These are the activations of a small neural network, seen along a few directions. Each row is one input.
Each table varies a few parts of the input and shows all the possible inputs, shuffled.
Descriptions start from the smaller parts, as in this example, which fits no table here: one of 8 places around a ring, together with either a single point or (one of 2 separate values, together with one of 4 places along a line) or one of 11 places around a ring.
Shared parts are said once, and a part with two or three values counts as separate values.

Rows:
r1: -3	-21	30	-45	-13	-67	-16	-44	-16	5	-55	-3	25	30
r2: -2	32	19	-28	31	-10	0	-37	-14	-4	1	52	45	-27
r3: -27	11	-22	21	50	-4	19	-43	26	47	35	-6	-12	-28
r4: 7	38	23	-25	33	-16	1	-47	-12	1	-1	36	38	-11
r5: 3	-40	-45	10	-47	55	1	92	-2	-29	25	-31	-37	14
r6: -27	13	-24	21	51	-4	18	-42	21	37	44	-7	-13	-33
r7: 11	-27	8	45	-17	8	14	23	26	29	11	-64	-35	35
r8: -8	-37	-24	62	-33	-8	-36	31	12	1	-20	-63	-44	30
r9: -1	-51	-43	15	-45	12	-50	68	14	-23	-1	-52	-48	11
r10: -34	10	-22	21	50	-5	18	-34	25	28	44	9	-10	-39
r11: -10	-6	-34	27	-26	64	49	56	-4	-14	25	-9	-38	-11
r12: 31	-17	8	-28	-52	-3	-57	45	-17	-51	-41	-1	10	31
r13: 34	-8	6	-34	-54	33	-14	65	-31	-56	-19	17	20	32
r14: -42	-56	-20	-3	-3	-65	-2	-39	20	46	-14	-57	-31	13
r15: 26	-5	26	10	-41	-20	-45	13	-21	-31	-59	-9	14	47
r16: -34	7	-33	20	47	-2	19	-29	24	30	40	10	-6	-50
r17: 7	36	25	-25	33	-16	1	-48	-9	9	-8	37	40	-6
r18: 42	4	54	-6	-26	-7	-4	7	-10	-8	-33	-10	22	51
r19: 34	25	43	-27	-13	11	10	9	-16	-13	-21	25	10	8
r20: 3	-4	-3	21	-2	29	31	26	18	22	24	-22	-50	-15
r21: 1	35	25	-26	32	-16	0	-40	-10	-7	-1	50	42	-16
r22: -38	6	-29	18	48	3	18	-30	20	31	47	11	-6	-52
r23: 1	33	16	-26	30	-14	1	-36	-11	-6	-5	51	45	-25
r24: 23	22	15	-20	-35	41	27	34	-34	-43	-19	35	19	10
What is each input in this table made of?
> one of 2 separate values, together with either a single point or one of 5 places along a line or one of 6 places around a ring
The inputs of r7 and r18 match in every part but the choice among 2 separate values. If r5 is changed in the same way as r7 into r18, which row does it become?
> r13
Change only the choice among 2 separate values in r6. List by row number the other rows that result.
> r4

Rows:
r25: -11	19	12	-8	38	-28	5	-53	5	23	3	18	22	-16
r26: -10	19	10	-20	34	-30	-5	-51	-1	11	-3	27	28	-17
r27: 0	34	16	-25	33	-3	13	-34	-8	1	9	46	34	-24
r28: -5	28	13	-23	32	-18	-1	-43	-7	1	0	41	36	-21
r29: 13	-28	8	13	-35	-7	-12	25	3	-2	-22	-41	-21	38
r30: 32	1	11	-2	-44	40	3	57	-18	-36	-15	1	-3	27
r31: -15	16	14	1	41	-31	13	-59	11	35	5	8	11	-17
r32: -32	-55	-73	68	-17	38	7	62	40	23	51	-77	-88	-12
r33: 29	-8	8	-15	-48	26	-11	55	-21	-41	-23	3	2	26
r34: 2	42	18	-14	36	8	25	-33	-7	6	15	44	29	-25
r35: 16	-24	3	-11	-45	-6	-31	34	-13	-28	-34	-18	-4	34
r36: 22	-14	7	-13	-47	8	-26	44	-20	-40	-32	-3	5	30
r37: 16	-25	6	3	-41	-3	-21	32	-6	-15	-27	-29	-10	37
r38: -57	-5	-54	45	62	7	42	-35	42	61	72	-20	-42	-59
What is each input in this table made of?
> one of 2 separate values, together with either a single point or one of 6 places along a line
The inputs of r25 and r37 match in every part but the choice among 2 separate values. If r38 is changed in the same way as r25 into r37, which row does it become?
> r32
Change only the place on the line of 6 in r31. List by row number the other rows that result.
> r25, r26, r27, r28, r34
Change only the choice among 2 separate values in r34. List by row number the other rows that result.
> r30
Change only the choice among 2 separate values in r26. List by row number the other rows that result.
> r35

Rows:
r39: -10	28	9	-6	42	-12	14	-46	4	19	15	28	21	-26
r40: -13	3	-4	10	21	-7	13	-22	11	22	13	-4	-5	-12
r41: -14	21	7	-3	42	-20	10	-49	8	25	13	19	16	-23
r42: 44	-33	16	-9	-87	18	-34	81	-25	-54	-52	-29	-9	65
r43: -19	38	15	-23	63	-33	14	-80	2	27	12	47	40	-39
r44: -11	-15	-18	15	-1	6	4	10	11	10	14	-20	-22	-4
r45: 3	-35	-20	18	-40	12	-17	49	3	-13	-7	-39	-32	23
r46: -7	-8	-17	12	-1	14	7	14	8	5	16	-11	-18	-7
r47: -10	10	-2	7	22	1	17	-19	7	16	16	5	-1	-16
r48: -16	45	16	-25	64	-25	18	-77	-2	22	15	56	45	-41
r49: 7	-28	-19	16	-40	20	-14	53	0	-19	-5	-31	-28	19
r50: 47	-27	17	-11	-87	25	-32	86	-28	-60	-50	-21	-6	61
The inputs of r43 and r41 match in every part but one. If r48 is changed in the same way as r43 into r41, which row does it become?
> r39
What is each input in this table made of?
> one of 2 separate values, together with one of 6 places along a line
Change only the choice among 2 separate values in r42. List by row number the other rows that result.
> r50
Change only the choice among 2 separate values in r49. List by row number the other rows that result.
> r45

Rows:
r51: -5	18	6	-14	16	11	37	-14	-4	9	14	23	7	-18
r52: -33	25	5	4	74	-46	11	-92	21	52	21	17	18	-39
r53: 11	20	15	-37	1	-4	-12	-7	-20	-26	-14	42	35	-6
r54: 12	19	14	-37	1	-3	-13	-6	-21	-27	-14	42	38	-5
r55: 0	8	-18	30	7	40	17	26	12	3	33	-5	-23	-18
r56: -33	25	4	3	74	-46	10	-91	21	51	21	18	21	-37
r57: 32	2	27	-8	-35	1	-25	23	-19	-31	-38	2	17	37
r58: -18	-38	-41	19	-21	7	-14	34	11	-3	10	-36	-35	1
r59: 13	-34	6	6	-42	-8	-14	29	1	-4	-25	-44	-22	42
r60: -5	17	5	-15	16	12	37	-13	-5	8	15	23	10	-16
r61: 32	2	28	-7	-35	0	-24	22	-19	-30	-38	1	15	35
r62: 0	8	-18	29	7	40	16	27	11	1	34	-4	-20	-16
r63: 13	-34	7	6	-42	-9	-13	29	1	-2	-26	-44	-24	40
r64: -18	-37	-40	20	-21	6	-14	33	12	-2	9	-36	-37	0
The inputs of r59 and r63 match in every part but one. If r56 is changed in the same way as r59 into r63, which row does it become?
> r52
What is each input in this table made of?
> one of 2 separate values, together with either a single point or one of 6 places around a ring
Change only the choice among 2 separate values in r53. List by row number the other rows that result.
> r54
